A small network was trained on made-up records. Each row is its average activation on records with the value named, seen along a few directions.
Values that are neighbours, or in one group, have similar rows; names and order tell nothing.
In the rows, 500 means zero.
Strong random noise was added to every row along 12 fixed directions; ignore it. To show where, here is one row again and again, with new noise each time:
[487 416 379 583 610 508 586 534 507 537 648 588 595 291 492 585 541 400
 466 722 452 406 519 716 526 417 649 664]
[567 520 408 436 645 361 553 529 521 628 524 584 625 488 381 524 525 458
 623 680 503 391 532 486 620 525 342 638]
[600 519 478 447 455 502 445 392 407 503 336 645 622 571 238 473 569 672
 551 492 476 426 389 507 523 488 355 428]
[423 694 671 568 487 432 547 646 478 464 391 463 544 569 488 539 492 606
 570 567 364 357 505 517 628 516 621 513]
[595 642 740 483 461 460 422 473 470 503 531 413 455 725 624 404 453 542
 598 477 489 542 461 515 475 596 474 525]
[533 475 525 442 383 606 489 387 564 377 409 555 434 624 407 418 414 507
 512 563 629 604 396 428 439 390 268 378]
[581 483 574 585 547 388 333 672 440 502 426 416 344 633 616 692 535 340
 594 670 336 496 499 355 419 462 588 505]
[366 467 374 659 424 415 518 583 544 442 421 613 418 283 458 563 456 438
 479 609 521 530 570 495 643 503 612 540]
[558 439 364 332 539 600 481 689 567 467 469 361 523 687 399 558 485 451
 479 421 469 536 484 369 380 512 433 629]
[561 444 547 457 763 653 565 225 272 600 548 498 464 527 531 653 399 569
 521 540 466 486 515 492 442 323 436 323]
[357 421 407 645 419 621 515 569 502 392 401 518 424 341 457 631 476 493
 367 491 410 503 489 514 512 386 731 494]
[368 581 567 622 429 521 563 239 478 575 384 575 376 411 522 434 338 602
 481 385 602 569 591 447 746 546 453 506]
[470 460 498 535 473 509 475 482 641 429 638 497 426 361 503 457 423 400
 514 545 478 573 346 402 504 410 510 444]
[653 510 438 466 548 412 406 586 374 554 448 567 628 586 356 546 621 560
 576 566 414 417 501 604 477 609 527 624]


Values of TUTUD:
doted: [529 553 476 438 479 413 470 590 466 415 541 517 483 468 410 397 467 533
 564 506 608 603 544 555 474 629 520 479]
gil: [604 503 556 420 587 590 514 468 502 460 521 501 540 661 463 484 525 451
 569 727 512 476 486 481 420 438 337 456]
nobim: [580 507 541 534 491 349 373 503 364 572 437 579 627 445 491 595 659 613
 553 382 309 362 384 515 495 534 596 393]
demu: [554 465 544 506 586 498 461 392 407 537 490 444 333 646 700 574 407 397
 559 568 563 617 650 349 466 549 405 444]
kufo: [617 617 614 401 441 626 453 502 552 442 462 463 574 762 292 341 598 592
 545 536 472 424 406 569 446 527 455 583]
pota: [349 476 433 541 522 460 615 521 611 478 566 552 396 250 605 508 388 384
 463 571 632 580 579 465 568 427 495 398]
kisaz: [446 746 684 440 552 510 557 566 454 459 545 406 549 522 405 385 460 700
 580 395 395 452 508 490 620 632 627 366]
silar: [293 443 428 647 426 448 547 772 570 331 479 475 350 267 622 593 468 370
 410 612 505 553 559 524 464 410 756 375]
ged: [364 599 624 543 538 555 602 498 596 555 510 403 490 434 523 518 464 517
 477 425 358 371 457 443 602 376 611 503]
ziso: [544 534 590 449 456 494 485 410 468 512 467 519 587 518 515 453 541 612
 495 352 461 467 374 477 460 492 407 333]
morog: [597 599 612 417 522 436 492 579 590 507 523 431 591 673 463 438 557 474
 629 629 444 414 390 450 479 485 356 574]
nabiv: [520 608 553 435 550 466 502 618 486 431 627 434 534 508 440 393 512 539
 577 538 508 537 530 565 506 627 564 452]
zal: [453 408 515 576 212 213 483 540 573 492 459 608 657 481 763 457 703 486
 414 411 657 401 472 624 441 481 367 432]
pavot: [376 465 470 604 365 402 531 475 529 486 276 569 444 528 585 562 498 494
 470 494 598 478 599 378 583 467 372 430]
guv: [449 414 472 553 308 363 400 650 547 382 493 504 586 391 597 515 666 541
 393 312 465 481 383 463 387 499 575 296]
zur: [592 468 466 489 468 527 436 377 506 564 453 632 667 459 181 425 705 588
 491 512 404 330 308 504 515 408 390 481]
nupoz: [474 361 301 399 598 384 560 702 388 367 503 508 431 437 619 652 415 431
 503 587 720 682 719 489 344 534 416 274]
zad: [387 421 488 605 402 592 485 518 610 586 434 445 451 436 645 583 585 380
 310 312 383 427 469 519 459 393 678 648]
bon: [482 498 427 559 413 529 467 525 571 377 601 628 508 298 312 376 565 491
 482 614 466 496 420 625 535 516 683 483]
datug: [552 317 360 509 482 560 439 115 409 636 521 629 466 369 508 459 463 544
 406 273 638 633 476 510 488 508 404 480]
Each value of TUTUD is a pair of two hidden parts, and every pair occurs once (5 first parts, 4 second parts).
- kufo and datug share the first part; kufo and nabiv share the second. Which value has the first part of nabiv and the second part of datug? => nupoz
- nobim and demu share the first part; nobim and ziso share the second. Which value has the first part of ziso and the second part of demu? => gil
- pota and kisaz share the first part; pota and doted share the second. Which value has the first part of doted and the second part of kisaz? => zur
- guv and silar share the first part; guv and pavot share the second. Which value has the first part of pavot and the second part of silar? => ged
